[104 145 125 135 150 104 138] -> 135

[[147 136 131 128 133 107 135]
 [139 138 145 132 137 110 137]
 [144 137 135 131 137 112 134]] -> 132

[105 123 118 108 102] -> 118

[126 146 100 101 135] -> 100

[112 155 105 127 132] -> 105

[[146 129 127 137 130]
 [124 156 154 140 142]
 [131 135 131 143 129]] -> 154
---
[130 131 143 127 144 158 126] value 126, 130

[128 102 129 106 122 118 134] value 134, 128

[[149 131 116 106 149 110]
 [111 112 133 119 141 129]
 [140 144 151 124 137 108]] value 110, 140

[150 127 105 116 143 150] value 150, 150

[142 140 138 128 151  98 140] value 140, 142

[[144 135 141 124 128 115]
 [141 133 145 121 130 118]
 [131 127 150 117 135 129]] value 115, 131

[[102 141 149 120]
 [106 140 149 123]
 [156 111 107 136]] value 120, 156

[[151 132 148 113]
 [152 129 147 116]
 [154 126 144 116]] value 113, 154

[134 124 101 155] value 155, 134

[[105 148 140 110 139 156]
 [101 119 153 143 152 130]
 [152 109 114 134 101 120]] value 156, 152
---
[[130 150 135 121 127 112]
 [131 128 127 131 131 123]
 [126 127 127 129 128 128]] 127

[[129 131 106 141 135 147 135]
 [135 123 127 137 123 137 135]
 [126 132 113 135 134 140 131]] 147

[[105 154 136 142 152]
 [113 145 131 137 148]
 [106 152 130 141 146]] 142

[[153 133 139 143 154]
 [143 129 133 144 141]
 [157 147 147 156 157]] 143

[[128 150 115 136 144]
 [ 98 126 134 121 126]
 [117 126 126 133 123]] 136

[[146 126 115 107 123 125 136]
 [129 133 133 121 125 130 130]
 [142 133 133 105 124 128 136]] 125
---
[[150, 116, 156, 101, 127],
 [156, 138, 157, 122, 109]] -> 157

[[144, 120, 143, 147],
 [158, 108, 132, 143],
 [158, 121, 120, 140]] -> 132

[[124, 138, 125, 104, 123, 130, 124],
 [113, 144, 120, 100, 124, 131, 134],
 [120, 147, 147, 125, 112, 140, 147]] -> 120

[[146, 153, 127, 150, 123, 113],
 [146, 153, 127, 139, 123, 113],
 [146, 153, 127, 139, 123, 114]] -> 127

[[127, 142, 127, 123, 112],
 [123, 111, 127, 98, 140]] -> 127

[[116, 133, 119, 116, 126, 141, 119],
 [119, 129, 145, 134, 135, 104, 119],
 [125, 105, 142, 135, 146, 140, 111]] -> 145

[[133, 128, 130, 129, 132, 130],
 [103, 126, 115, 105, 100, 109]] -> 115
---
[130 128 149 134] -> 134, 130

[120 143 123 107 139] -> 139, 120

[133 150 114 140 102 103 151] -> 151, 133

[[126 134 135 100 117]
 [117 132 129 132 124]] -> 117, 117

[[108 113 143 118]
 [148 148 143 138]
 [106 141 115 111]] -> 118, 106

[153 117 128 129 132 128] -> 128, 153

[122 154 155 128 116] -> 116, 122
---
[[120 135 128 139 120]
 [137 152 139 134 115]
 [132 143 135 133 119]] | 120

[[132 128 131 129 127 128]
 [106 115 150 155 152 139]
 [133 133 126 126 126 129]] | 128

[[119 153 135 143]
 [134 103 118 108]
 [136 108 110 102]] | 143

[[128 128 128 128 152 152]
 [128 128 128 151 152 152]
 [128 152 152 152 152 152]] | 152

[[137 144 156 122 100]
 [141 140 137 108 100]
 [136 146 156 124 100]] | 100

[[140 116 136 111 147 129 138]
 [136 135 121 133 125 143 151]
 [127 117 108 130 132 138 139]] | 138

[[121 109 140 111 148 120 139]
 [136 137 141 138 137 113 147]
 [148 116 126 126 104 109 104]] | 139

[[129 128 118 125 106 109 138]
 [129 128 118 125 107 109 140]
 [128 128 118 125 107 108 141]] | 138

[[130 144 150 141 144 137 123]
 [130 128 129 155 128 118 133]
 [115 139 150 116 102 128 120]] | 123
---
Q:
137,128,139,113,141,120,135
138,127,151,115,131,115,130
A: 137, 130

Q:
128,145,131,128,115,122
129,148,118,135,128,122
134,98,124,123,114,129
A: 128, 129

Q:
120,131,151,114,99
128,127,126,121,120
A: 120, 120

Q:
135,136,123,156
144,132,123,124
A: 135, 124

Q: 125,110,150,114,124
A: 125, 124

Q: 129,105,124,104,121,114
A: 129, 114

Q:
154,124,120,136
126,122,115,135
145,119,108,145
A: 154, 145
---
[126 133 147 149 152] Answer: 133
[155 147 110 116 129 134 126] Answer: 147
[130 135 155 131] Answer: 135
[143 130 118 124 120 105] Answer: 130
[116 143 135 133 103 127] Answer: 143
[122 148 111 104 102 116 105] Answer: 148
---
Q:
[[111, 129, 132, 128, 114, 128],
 [114, 119, 154, 123, 130, 132],
 [148, 139, 104, 113, 114, 123]]
A: 104

Q:
[[118, 153, 151, 145, 142],
 [128, 141, 136, 135, 135],
 [120, 152, 145, 147, 138]]
A: 145

Q:
[[129, 135, 119, 132, 110],
 [105, 122, 149, 132, 127],
 [133, 147, 119, 127, 122]]
A: 119

Q:
[[103, 126, 145, 135],
 [127, 145, 118, 149],
 [104, 126, 146, 133]]
A: 146

Q:
[[105, 150, 147, 148, 106, 105],
 [112, 123, 109, 125, 105, 135],
 [145, 150, 146, 107, 105, 117]]
A: 146

Q:
[[130, 123, 124, 129, 125, 136, 115],
 [127, 134, 134, 109, 154, 125, 128],
 [117, 144, 152, 140, 109, 118, 127]]
A: 152

Q:
[[104, 116, 130, 123, 122, 125],
 [131, 116, 122, 126, 128, 132],
 [122, 116, 130, 128, 129, 126]]
A: 130
---
117,140,134,120,138
132,132,133,119,151
132,117,115,125,122
-> 138

140,113,139,125,105,123 -> 123

125,128,146,150,141,150,143
149,148,123,107,119,108,107
150,148,134,112,133,113,129
-> 143

148,103,146,108,156,117,104 -> 104

126,128,123,146,121,110
123,135,132,135,126,103
128,123,129,107,132,144
-> 110

122,107,141,131,131,127,115
119,106,150,131,134,130,104
-> 115

119,134,128,134,119,138
146,128,135,124,141,155
-> 138

143,144,130,151,125,119,122
128,129,129,132,128,126,127
-> 122

116,131,119,130,130,139,103
145,139,124,127,124,118,127
123,131,136,129,132,126,139
-> 103

141,136,110,106,154 -> 154
---
[[114 124 122 134 149]
 [128 146 143 147 117]
 [132 122 151 147 119]] --> 122

[113 151 147 118 133 134 106] --> 133

[151 105 145 100] --> 105

[[146 145 144 109]
 [141 131 151 119]
 [130 141 105 112]] --> 145

[[114 134 128 106 110 138]
 [127 150 118 115 104 124]
 [140 131 122 111 107 106]] --> 106

[106 147 112 146] --> 147

[[143 139 132 135 122 144 119]
 [119 115 146 150 121 119 116]] --> 122

[148 128 106 132] --> 128

[[117 110 112 154 119]
 [132 130 125 117 128]
 [143 150 149 101 133]] --> 112
---
[150 111 139 128 108 104 145] -> 108

[[133 124 143 133 106 140 118]
 [154 108 113 107 131 142 108]] -> 106

[[128 135 128 136 128 134 133]
 [123 144 138 140 140 109 151]
 [127 128 129 120 123 127 131]] -> 128

[[127 106 109 151 115 108 130]
 [133 121 105 138 130 132 134]] -> 115

[114 102 134 112 107 156 116] -> 107

[139 140 108 154 136 149 134] -> 136

[145 138 119 120 144 154 139] -> 144

[[139 121 126 125 130 114 147]
 [114 132 121 134 152 129 129]
 [135 122 139 127 106 125 120]] -> 130

[125 118 124 130 128 119 101] -> 128

[147 104 156 131 103 118 126] -> 103
---
[130 124 147 110 106 104] | 147

[[129 130 131 144 138]
 [125 123 119 124 104]
 [128 129 130 146 137]] | 131

[[110 148 105 106 105]
 [111 146 107 109 108]] | 105

[149 146 144 128 144 145 144] | 144

[[151 131 128 138]
 [134 128 134 153]
 [142 128 129 148]] | 128

[137 115 117 141 122 104 111] | 117

[[117 117 138 114 115]
 [111 111 146 106 108]
 [138 138 117 141 141]] | 138
---
[111 112 138 137 133 107 142] -> 112
[109 116 134 133 129 152 144] -> 116
[107 106 152 101 102] -> 106
[154  98 126 126] -> 98
[100 150 149 127 150] -> 150
[115 157 140 125 122] -> 157
---
[104 124 142 134 119 125] → 104, 125

[[126 123 120 102]
 [131 128 134 150]
 [126 124 124 102]] → 126, 102

[123 150 132 148 145 129] → 123, 129

[[119 119 120 122]
 [143  99 102 122]
 [141 101 104 122]] → 119, 122

[[152 129 130 136 126]
 [124 131 128 150 125]
 [131 123 114 129 126]] → 152, 126

[101 136 147 138 109 118 135] → 101, 135
---
142	131	129	131	144
135	150	138	128	130
gives 128

136	134	131	134	135
143	151	131	134	131
gives 134

126	121	133	126	106
141	114	136	127	112
gives 127

140	106	108	116	143	106	132
139	116	132	103	129	133	146
gives 133

121	116	150	134
120	140	110	133
gives 110

125	150	138	128
121	121	126	120
gives 126

127	128	127	128	127	127	128
109	101	137	119	133	141	100
gives 141
